Each row below holds a small network's activations on one input, seen along a few directions.
In each table, some parts of the input vary, and every possible input appears once, in random order.
Descriptions start from the smaller parts, as in this example, which fits no table here: one of 2 separate values, together with either a single point or one of 11 places along a line or (one of 5 places around a ring, together with one of 6 places along a line).
Shared parts are said once, and a part with two or three values counts as separate values.
In the rows, 128 means zero.

Other details of the inputs vary at random and push rows far along two fixed directions, the same in every table; ignore that.

A family of inputs:
x1: [132 137 135 155 136 131  86  98 151 165 127]
x2: [111 130 123 109 112 130 130 130 121  78 149]
x3: [124 140 125 136 139 120  68  87 145 172 103]
x4: [136 138 120 134 125 135 165 123 134  61 170]
x5: [137 111 129 118 134 121 119 127 136 167 110]
x6: [136 125 132 116 155 125 133 117 120 166 125]
x7: [136 137 120 123 111 135 139 118 131  67 150]
x8: [142 131 132 132 153 126 127 124 126 153 111]
x9: [178 140 101 161 151 113 193 137 104 138 220]
x10: [125 119 130 123 131 119  98 146 129 173  87]
x11: [ 80 117 156  88 112 144 107 101 151 100  56]
x12: [ 91 130 141 108 127 142 104 129 143  80  81]
x13: [158 124 130 148 140 134 135 130 124 156 143]
x14: [134 126 123 118 105 127 160 128 141  73 175]
x15: [149 137 110 143 136 115 125 144 104 157 141]
x16: [ 93 118 152 113 111 152  93 130 146  86  83]
x17: [157 126 119 160 137 122 155 153 105 153 187]
x18: [118 126 143 120 138 130 107 116 132 177  56]
x19: [125 134 128 120 127 139 150 119 136  73 147]
x20: [162 123 127 150 138 133 146 133 119 157 161]
x21: [132 132 123 131 152 117 140 142 108 160 148]
x22: [130 132 122 114 113 137 137 114 130  75 145]
x23: [110 123 127 118 104 127 128 142 141  78 131]
x24: [143 131 116 130 106 131 159 134 142  72 170]
x25: [108 133 137 117 110 139 138 115 142  84 105]
x26: [136 111 145 126 142 137 111 120 129 170 105]
x27: [125 128 130 131 152 122 114 139 118 162 100]
x28: [100 123 149 119 112 151  98 134 145  85  90]
x29: [165 131 111 141 138 118 144 125 109 148 158]
x30: [136 124 123 134 130 116 112 151 125 168 107]
x31: [ 95 135 135 122 105 135 132 132 134  81 105]
x32: [121 127 128 102 115 134 134 108 131  78 146]
x33: [123 112 154 117 142 146  81 117 141 174  54]
x34: [142 132 123 140 133 123 152 126 117 163 130]
x35: [101 158 128 140 105 131 116  93 164  88 134]
x36: [161 132 113 144 152 118 169 130 112 147 182]
x37: [151 126 121 151 135 124 152 150 106 153 182]
x38: [147 123 126 128 134 123 116 133 136 167 102]
x39: [122 138 118 135 123 130 158 140 124  66 168]
x40: [115 125 131 130 131 117 131 138 112 171 106]
x41: [145 123 127 151 136 127 135 150 112 157 156]
x42: [154 147 107 169 130 113 173 156 102 150 173]
x43: [115 133 120 117 111 132 125 132 124  76 137]
x44: [160 125 118 140 133 118 137 138 129 160 138]
x45: [124 137 124 125 108 132 176 120 129  75 170]
x46: [135 125 119 123 106 130 155 130 143  76 163]
x47: [128 128 121 113 114 135 139 112 130  76 150]
x48: [ 75 141 149 109 127 141  61  74 178  98  65]
x49: [140 114 142 125 140 136 124 122 125 166 130]
x50: [138 129 125 136 135 123 152 124 118 164 129]
x51: [124 126 125 109 115 134 136 110 131  77 147]
x52: [113 127 134 123 134 118 128 137 112 176 105]
x53: [116 109 136 114 133 118  95 142 130 177  80]
x54: [153 117 133 141 138 131 141 127 120 158 154]
x55: [ 84 131 140 110 108 138 118 129 136  94  84]
x56: [135 138 119 150 130 112  92 105 155 165 126]
x57: [ 90 125 140 105 126 136 116 127 137  81 100]
x58: [100 136 128 125 105 131 151 136 127  80 136]
x59: [133 123 121 126 138 116 112 135 106 164 120]
x60: [143 123 127 149 136 129 127 148 114 161 142]
x61: [123 118 126 117 139 119 101 131 110 167 104]
x62: [148 130 117 145 130 114 125 156 121 160 129]
x63: [150 133 112 142 137 114 126 143 102 156 143]
x64: [125 117 129 118 132 116 111 145 124 170 111]
x65: [ 80 120 146  95 127 138 105 122 140  88  82]
Description of these inputs: one of 5 separate values, together with either a single point or (one of 2 separate values, together with one of 6 places along a line).
Q: Changing only the choice among 5 separate values turns x17 into x65. The same change can be made to x41. Which row results?
A: x57
Q: Changing only the choice among 5 separate values turns x30 into x16. The same change can be made to x14. Which row results?
A: x49
Q: Start at x18 and move only the place on the line of 6, one step at a time. The first step leads to x25. Which rows follow, in order?
A: x34, x50, x11, x45
Q: Which other rows does x4 become when the place on the line of 6 takes its other values? List them by row number.
A: x6, x8, x9, x19, x36
Q: Which other rows does x21 become when the choice among 5 separate values takes its other values? List them by row number.
A: x2, x37, x52, x64
Q: Which other rows does x23 become when the choice among 2 separate values takes its other values? List them by row number.
A: x46

A family of inputs:
x66: [148 146 113 153 154 112  80 108 127 191 136]
x67: [146 140 113 153 135 104  90 112 147 189 132]
x68: [ 56 145 159 111 105 150  52  67 192  78  44]
x69: [143 121 126 116 162 119 135 108 104 167 135]
x70: [115 120 127  87 112 130 140 107 146  75 125]
x71: [141 123 126 120 140 107 127 129 116 191 116]
x72: [ 97 125 121 111  91 129 133 143 135  73 129]
x73: [184 142  94 164 155 105 192 142  79 153 237]
x74: [150 122 134 122 149 123 121 123 120 186  91]
x75: [131 120 128 130 146 119 105 163 121 186  74]
x76: [146 150  99 153 109 122 200 148  94  40 242]
x77: [147 141 119 151 139 127  80 105 147 186  99]
x78: [ 88 140 138 123 104 144 149 116 142  56 128]
x79: [143 144  91 156 107 122 193 159  96  38 237]
x80: [ 74 113 145  84  93 134 101 119 145  83  72]
x81: [124 124 137  93 122 145 142 101 148  63 108]
x82: [ 87 129 138 109 124 132 107 151 124  78  98]
x83: [127 118 143 114 167 121 127  95 130 206  88]
x84: [127 136 126 154 152 114 131 160 116 197 115]
x85: [158 107 134 141 139 129 131 144 112 180 138]
x86: [ 86 135 151 103 117 147 123  96 148  91  86]
x87: [142 142 117 167 140 119 165 146 104 170 154]
x88: [ 96 133 122 111  93 125 137 163 140  50 137]
x89: [209 118 109 158 157 122 197 134 105 156 238]
x90: [121  99 157 122 146 131  78 155 126 200  57]
x91: [133 133 133 139 101 147 100 103 172  60 162]
x92: [127 116 143 110 105 156 141 118 141  60 153]
x93: [150 106 131 145 135 133 124 152 114 179 131]
x94: [104 127 137 104 103 148 125 125 141  66  95]
x95: [139 124 130 137 136 124 116 148 108 192  82]
Q: What is each input in this table made of?
A: one of 5 separate values, together with either a single point or one of 5 places along a line
Q: Changing only the choice among 5 separate values turns x93 into x72. The same change can be made to x89. Which row results?
A: x70
Q: List by row number the other rows that have the choice among 5 separate values in common with x73.
A: x66, x69, x76, x79, x82
Q: Which other rows does x78 become when the place on the line of 5 takes its other values? List them by row number.
A: x83, x84, x86, x87
